-144.4,171.1,-241.1,166.9,-137.8,37.8,171.2,-192.8
96.0,8.3,-72.5,-189.6,-107.3,-35.3,33.3,139.4
180.6,84.7,22.1,-226.6,128.0,0.6,-195.2,-103.5
-14.0,87.7,124.6,170.2,125.1,-5.5,-42.6,-170.1
156.1,-31.1,84.7,17.5,-184.4,-160.1,-39.3,-155.7
68.6,-102.2,130.8,40.2,139.7,-209.5,154.9,139.8
-105.2,-205.6,-154.4,80.4,45.7,-138.7,34.4,26.5
40.3,101.9,150.3,184.1,-22.2,173.8,129.6,175.7
108.9,55.0,51.4,189.6,-234.5,82.1,-19.0,-242.1
-73.0,-213.3,18.2,-27.7,-106.7,7.6,-237.7,-107.3
155.2,53.9,-92.8,36.8,122.1,157.9,-83.3,13.2
174.4,-215.3,178.3,86.3,15.5,106.5,59.3,92.4
The top-left entry -> -144.4
Read off the entry directly below -226.6.
170.2
Read off the entry just left of the smallest entry.
-19.0
The entry just left of -35.3: -107.3
Read off the entry just left of 17.5.
84.7
Read off the last entry in the row that holds the smallest entry.
-242.1
Read off the entry in the top-right corner.
-192.8
Read off the fifth entry, reading row by row.
-137.8
The bottom-right entry -> 92.4
The entry directly below the smallest entry is -107.3
The 4th entry, reading row by row is 166.9
The largest entry is 189.6
The entry just left of 128.0: -226.6
The third smallest entry is -237.7
The entry in the bottom-left corner: 174.4
Read off the largest entry in the last row.
178.3
Read off the bottom entry of the column that holds the largest entry.
86.3
The entry directly below 87.7 is -31.1
The entry directly above 180.6 is 96.0
The largest entry in the first row -> 171.2
Read off the smallest entry in the first row.
-241.1
The first entry of the smallest entry's row is 108.9
Read off the entry directly above -42.6.
-195.2
The 2nd-last entry, reading row by row: 59.3
Read off the entry directly below 130.8.
-154.4
The entry just left of -138.7: 45.7
The largest entry in the first column -> 180.6
Read off the second largest entry.
184.1
The second entry on the main diagonal is 8.3
The entry directly above 139.7 is -184.4

M =
[[ -0.39  16.84 -20.45 -14.39  -3.47   1.86 -11.11]
 [  7.62  -5.20   2.99 -24.33  -8.67  -0.51   0.42]
 [ -5.02  -3.67   1.32   9.56  -4.75  -2.46  -0.94]
 [  3.97  -3.55  15.84   2.61  13.90  16.14  15.32]
 [  3.57  -1.31  19.85  13.19  -8.73  -9.06   5.72]
 [-10.47  -6.53   0.42   3.34  -9.72   8.74   8.86]
 [ -0.01  -4.44   2.80 -23.99   8.04  -0.82   9.28]
 [  7.22  -8.81 -13.73  -1.76  16.85   4.68 -12.29]]
Rows and columns are numbered from 1.
The entry just right of -0.39? 16.84
The entry at row 3, column 1 -> -5.02
The entry directly above -0.51? 1.86
The bottom entry of the column that holds the largest entry? -13.73
The entry in row 1 and column 1: -0.39
The bottom-left entry? 7.22
The entry in row 2 and column 3 -> 2.99
The entry at row 2, column 2 is -5.20
The entry directly above -8.81? -4.44
The entry directly above 2.61: 9.56
The entry at row 2, column 1? 7.62
The bottom-right entry is -12.29
The top-right entry? -11.11
The entry directly above the smallest entry? -14.39
The entry directly above 2.99? -20.45
The entry directly below -0.94 is 15.32
The entry directly below the largest entry is 0.42
The entry directly below 3.34? -23.99
The largest entry is 19.85
The entry just left of 8.74 is -9.72
The entry directly above 16.14? -2.46
The entry at row 3, column 2? -3.67
The smallest entry is -24.33
The entry just right of 13.90 is 16.14
The entry just right of 16.85: 4.68
The entry in row 3 and column 3 -> 1.32
The entry just right of the largest entry? 13.19
The entry just right of -14.39? -3.47
The entry directly above the largest entry is 15.84
The entry just right of the smallest entry is -8.67

Read these off the matrix that follows.
1) The second entry in reading order?
2) The first entry in reading order?
3) The entry directly above the largest entry?
4) The 2nd entry on the main diagonal?
5) The bottom-left entry?
6) The top-right entry?
7) The fourth entry, reading row by row?
8) The entry just right of 86?
68	69	71	65	64	65	67	74
71	77	78	65	67	81	74	79
67	83	83	57	62	71	78	78
19	78	62	94	52	62	74	71
59	62	65	69	82	78	64	67
65	75	68	71	65	63	73	69
82	87	75	63	52	64	86	77
79	75	78	55	66	77	76	75
65	60	62	72	76	70	66	65
1) 69
2) 68
3) 57
4) 77
5) 65
6) 74
7) 65
8) 77
